A small network was shown many inputs. Here are its activations along a few directions, one row for each input.
Each table varies a few parts of the input and shows all the possible inputs, shuffled.
Descriptions start from the smaller parts, as in this example, which fits no table here: ring(8) and (point or ring(9) or (values(2) and line(6))).
Shared parts are said once, and a part with two or three values counts as separate values.

Other details of the inputs shift rows strongly along two fixed directions, in all tables alike. That doesn't count.

Rows:
R1: [ 11 -16 -12  -1  16  -9   4 -10   4  -6 -27   4  -9 -18 -17 -10  -3]
R2: [  8   9 -17   2 -10  -7   1  -7   6 -10 -14  -4  -2 -11 -10 -19  -5]
R3: [  3 -19   9 -22  12  -1   8  -1  -4  17 -32   6  10 -19 -14  -2  -1]
R4: [ -8 -30  -5  -3   6   5   5  -7   2   3   2  18   6  26  12  13   2]
R5: [ -9  34   9   8 -13   7  -5  12  -5   0  27 -15   4   2   9   7   2]
R6: [ 11  13  -7   3  -5  -7  -7   5   0  -8  -8 -10  -2  -9   0 -14  -7]
R7: [  6  -1 -19  -8   0 -22   4  -5  -9  -4 -21  -1  17 -12   2 -11  -6]
R8: [  0  35  -2  14 -13   5 -12   9   2 -11  25 -10 -15  -1   5   0   7]
R9: [ -7 -43  -6  -8  -3   2  13 -11  11  -4  -2  23   6  33   3   2   1]
R10: [-5 -4 20 -3 -5 15 -4  7  9  1 20 -5  5 25  9 14 -4]
R11: [ 10  -3 -21   4  -3  -8   1  -6   2  -9 -20   1  -3  -3  -2 -11  -1]
R12: [ -8 -46  -4 -14  -3   1   9  -8   3   0  -9  14  11  33  17  10   4]
R13: [ -7  -7  15   5 -11  13  -3   9  10  -1  21  -5  -6  30  10  10   3]
R14: [ -9 -41  20  -7  24  20   2  -2   3  14  12  18  -5  28   7  24  -2]
R15: [ 10  15   9  10  12   7 -11   6   0   5  -3 -14  -9 -16 -11   0  -6]
R16: [  1 -33  -3   0   0   5  -1  -5  15  -6  -2  17  -8  30   3  12   1]
R17: [  6  29  20   8  12  11 -18   9  -5  12  12 -13  -6 -14  -8  13  -5]
R18: [ -6   0  13  -7  14  -1   6  -2 -10  13   1   6  -3 -25 -12   2   7]
R19: [-12  -4  24   2  -8  22  -4  11   6   2  27  -8   0  33  16  20   4]
R20: [  6   7 -13  -7  -3 -18  10 -10  -4  -2 -24  -8  20 -18  -6 -22 -12]
R21: [  5   9 -19  -3  -3 -20  12 -11  -4  -5 -18  -4  17 -20  -6 -23  -6]
R22: [  5 -10 -26  -8   1 -22   9  -9  -7  -4 -23   7  16 -11   3 -14  -1]
R23: [  7  -8 -28  -8  -7 -21   8 -11  -3 -11 -25   8   7  -8  -3 -18   4]
R24: [  4  44  11  18 -15   6 -16   8   4  -6  16 -23  -7 -13  -3  -5  -5]
R25: [  8   4 -21  -5 -13 -15   7  -6   0 -12 -23  -3   1 -11  -9 -22   0]
R26: [ -3   3  10   7  -8  12 -10  10   8  -5  20  -6 -11  24  13  12   4]
R27: [ -1  -8   7  -6  10  -9  11  -1  -8   8  -7  14  -7 -26 -15  -5   6]
R28: [ -4  32  10  25   7   9 -10   8  -6   4  30  -7 -17 -20  -6   5   3]
R29: [  6  11  15 -10   4   4  -5   7  -4  14  -8  -3  -9 -26 -20   0   0]
R30: [  7  -9 -29  -5  -1 -20   7 -11  -4  -9 -27   9   7  -9  -5 -15   1]
R31: [  8  -2 -12 -10  -7 -18   3  -3  -5  -6 -25  -8  13  -9  -2 -17  -7]
R32: [  2   9 -19  -5  -9 -17   2  -8  -7  -7  -7   0   8 -13   3 -11   2]
R33: [-10  45   3  13 -13   6  -4   8  -4   0  31 -16  -2  -6   7   4   9]
R34: [  2  54   6  17  -7   3 -13  12 -12   3  23 -18   1 -21   6   2  -5]
R35: [ -4   1  17   5   2  18 -12   9   4   3  17  -4   2  22  11  22  -5]
R36: [  6  40  13  22  -8   9 -20  13   3  -5  23 -20 -11  -9   2   3  -2]
R37: [-15 -53  16 -17  20  14  11  -5  13   9  -7  26 -17  22  -3  18  11]
R38: [ -1  17   4  13  14   2   0   1 -12   8  10  -7  -7 -22  -5   0  -3]
R39: [ 11  -8 -16  -8   1 -19   4  -5  -5  -3 -34  -9  15 -12   0 -14  -8]
R40: [-15 -28  30 -16  15  22   9   4   1  21  14  17  -3  12   1  24   8]
R41: [ -8 -28  -4  -7  -6   2  10  -6   7  -4   6  16   1  33   7   6  10]
R42: [-11 -10   2  11   2  13  -4   3   4  -1  25  15  -8  29  13  17   6]
Description of these inputs: ring(6) and (values(2) or ring(5)).
The inputs of R21 and R20 match in every part but the ring(6) part. If R4 is changed in the same way as R21 into R20, which row does it become?
> R34
The inputs of R3 and R29 match in every part but the ring(6) part. If R35 is changed in the same way as R3 into R29, which row does it become?
> R36
Which other rows does R23 become when the ring(5) part takes its other values? List them by row number.
> R9, R30, R41, R42

Rows:
R43: [  1  44   7  10  -2   1  -6   9 -10   4  13 -13  -8 -34 -11  -7   3]
R44: [  4  51   1  16   4  -5  -6   7 -16   5   9 -14  -8 -47 -13 -11   0]
R45: [ -9 -12   2   0  -3   7   2   0   4  -1  13   9  -2  22   8  10   5]
R46: [-9 -5  5  4 -4 11 -3  3  5 -2 21  6 -6 22 11 12  7]
R47: [  2 -14   2  -3   1   2  -1  -1   6  -2  -5   0   3  12   4   2  -3]
R48: [ -8 -11   2   4   1   8   0   1   4  -1  13   9  -7  17   8  11   7]
R49: [  5  -1 -17  -1  -2 -12   4  -7  -3  -6 -14   3   1 -10  -4 -12   1]
R50: [  4  -2 -15  -4  -4 -13   5  -5  -3  -5 -15   3   5  -8  -3 -12  -1]
R51: [  7  -2 -13  -6  -5 -14   4  -5  -3  -6 -20  -4  10  -8  -2 -13  -5]
R52: [  4  16   4   7  -6   4  -8   5   4  -3   7 -12  -1   0   3   0  -3]
R53: [-7 13 21  3  1 16 -6 11  0  9 21 -5 -9  2  1 13  5]
R54: [  7 -23  -4 -10   1  -5   3  -7   7  -2 -21   2   8   8  -2  -4  -7]
R55: [ -2 -17  -7  -2   3  -1   5  -6   3  -2  -3  11  -1  10   1   2   3]
R56: [-6 -8  6  1 -4  8 -2  3  5 -2 14  1  1 23 12 11  2]
R57: [  1  -2   3  -7   7  -1   2   0  -6   8  -9   0   4 -10  -5   1  -2]
R58: [  5   7 -10  -5   8 -13   6  -6 -11   5 -18   1   6 -31 -11 -13  -2]
R59: [ -3 -19  -7  -3   3  -1   6  -6   3  -2  -4  12  -1  10   0   1   3]
R60: [  6  -1 -11  -6  -6 -12   4  -5  -2  -4 -17  -3  10  -5  -2 -11  -5]
R61: [  5 -20  -3  -7   0  -4   2  -4   6  -3 -17   2   7   9   0  -2  -5]
R62: [  9  -5  -6  -5  -2  -7   1  -5   4  -4 -19  -6   8  -2  -4 -10  -7]
R63: [  3 -16 -10  -9  -3 -11   6  -6   0  -4 -18   3  10   3   2  -7  -3]
R64: [ 1 -7 18 -3  7 10 -4  4  5  7  0 -2 -5  2 -5  8 -2]
R65: [  4 -17 -10 -10  -2 -10   7  -8   1  -4 -19   3  11   4   0  -8  -4]
R66: [-10  -3  17   4   9  15   0   6   1   9  21   8 -14   4  -1  14   8]
R67: [-3 27 -1 12 -7  2 -6  7 -4 -1 19 -6 -4 -6  4  1  3]
R68: [-8 16  9 11 -5 12 -6  7  1  0 29 -2 -7 12  8 10  5]
R69: [-10 -11   4   5   2  11   0   2   4   1  18  11  -8  21   9  14   7]
R70: [  8  23  13   5   7   3 -10   7  -5   7  -1 -15  -2 -22  -9   1  -8]
What is each input in this table made of?
> line(4) and (values(2) or ring(5))
The inputs of R44 and R57 match in every part but the line(4) part. If R49 is changed in the same way as R44 into R57, which row does it become?
> R56
Which other rows does R57 become when the values(2) part takes its other values? List them by row number.
> R53
List by row number the other rows that have the line(4) part in common with R52.
> R47, R54, R61, R62, R64, R70

Rows:
R71: [  8 -17 -10 -11  10 -13   7 -11  -4   3 -29   4  14 -11  -6  -8  -9]
R72: [  2 -11 -18  -2  -2 -12   6  -9  -3  -5 -11   8   8   2   4  -7   0]
R73: [-13  -1  12  11   0  19  -3   7   7   1  32   8 -18  20   8  16  12]
R74: [  2  50  11  13 -14   6 -11  14  -2  -2  20 -23  -8 -20  -4  -5   0]
R75: [  1  43   4  17   1   4  -8   9  -8   3  19 -10 -16 -30  -9  -4   4]
R76: [-16 -25  25  -5  13  21   1   4   2  15  22  15  -7  25   7  28   8]
R77: [  8  44   3  10  -4  -3 -11   8 -10   1   4 -25   6 -27  -2  -7  -8]
R78: [ 16 -18 -17 -13  -5 -20   7 -11   5 -10 -41  -3  15  -5  -9 -20 -12]
R79: [  2 -29 -17 -15  11 -17  16 -14  -7   3 -32  19   8 -12 -10 -11   0]
R80: [-16  -4   7   5  -1  12   2   4   0   4  29  11  -7  19  12  15  12]
R81: [  0  54  13  10  -5   5 -10  14 -13   7  20 -23  -3 -30  -4  -2   0]
R82: [ -5 -33  18  -2  13  19  -5   2  13   6   9  10  -8  31   7  23   0]
R83: [ 12  41 -13  13 -13 -11  -9   3  -3 -10  -3 -20   0 -22  -5 -18  -4]
R84: [-7 -6 -2  1 -8  4 -1  0  4 -5 13  3  3 23 14  8  3]
R85: [ -3 -12 -12  -9  -5  -9  10  -6  -3  -3  -9   7   7   3   0  -7   4]
R86: [  3 -18   6  -8  11  -1   5  -4   1   6 -15   6  -3  -9 -12  -1  -1]
R87: [ -1 -12  17   2   3  15  -8   7  11   2  10  -4  -3  24   8  16  -3]
R88: [ 13 -10 -21  -3   7 -19   4 -11  -3  -6 -33   5   5 -19 -11 -17  -7]
R89: [  8  26 -13   3 -12 -12   0   0  -4  -7  -8 -10  -2 -24 -11 -20   1]
R90: [  7   8 -15   8  -4 -10  -1  -3   0  -9  -7  -1  -2  -9  -4 -12  -2]
R91: [-11  -3   8   9   6  14  -4   3   1   5  26   8  -4  18  12  18   5]
R92: [  4 -27 -14 -21  -2 -17  14 -11  -2  -1 -34   8  17  -2  -5 -14  -4]
R93: [ -4 -43   0 -15  -2   1   7  -7   9  -2 -10  12  13  36  14   9  -3]
R94: [ -9   2  29   5   1  25  -8  12   9   6  29  -3 -14  18   5  21   5]
What is each input in this table made of?
> values(4) and ring(6)
Which other rows does R84 become when the values(4) part takes its other values? List them by row number.
> R83, R85, R89
Which other rows does R71 become when the ring(6) part takes its other values? List them by row number.
> R72, R77, R84, R91, R93
Which other rows does R87 become when the ring(6) part takes its other values? List them by row number.
> R78, R82, R83, R88, R90
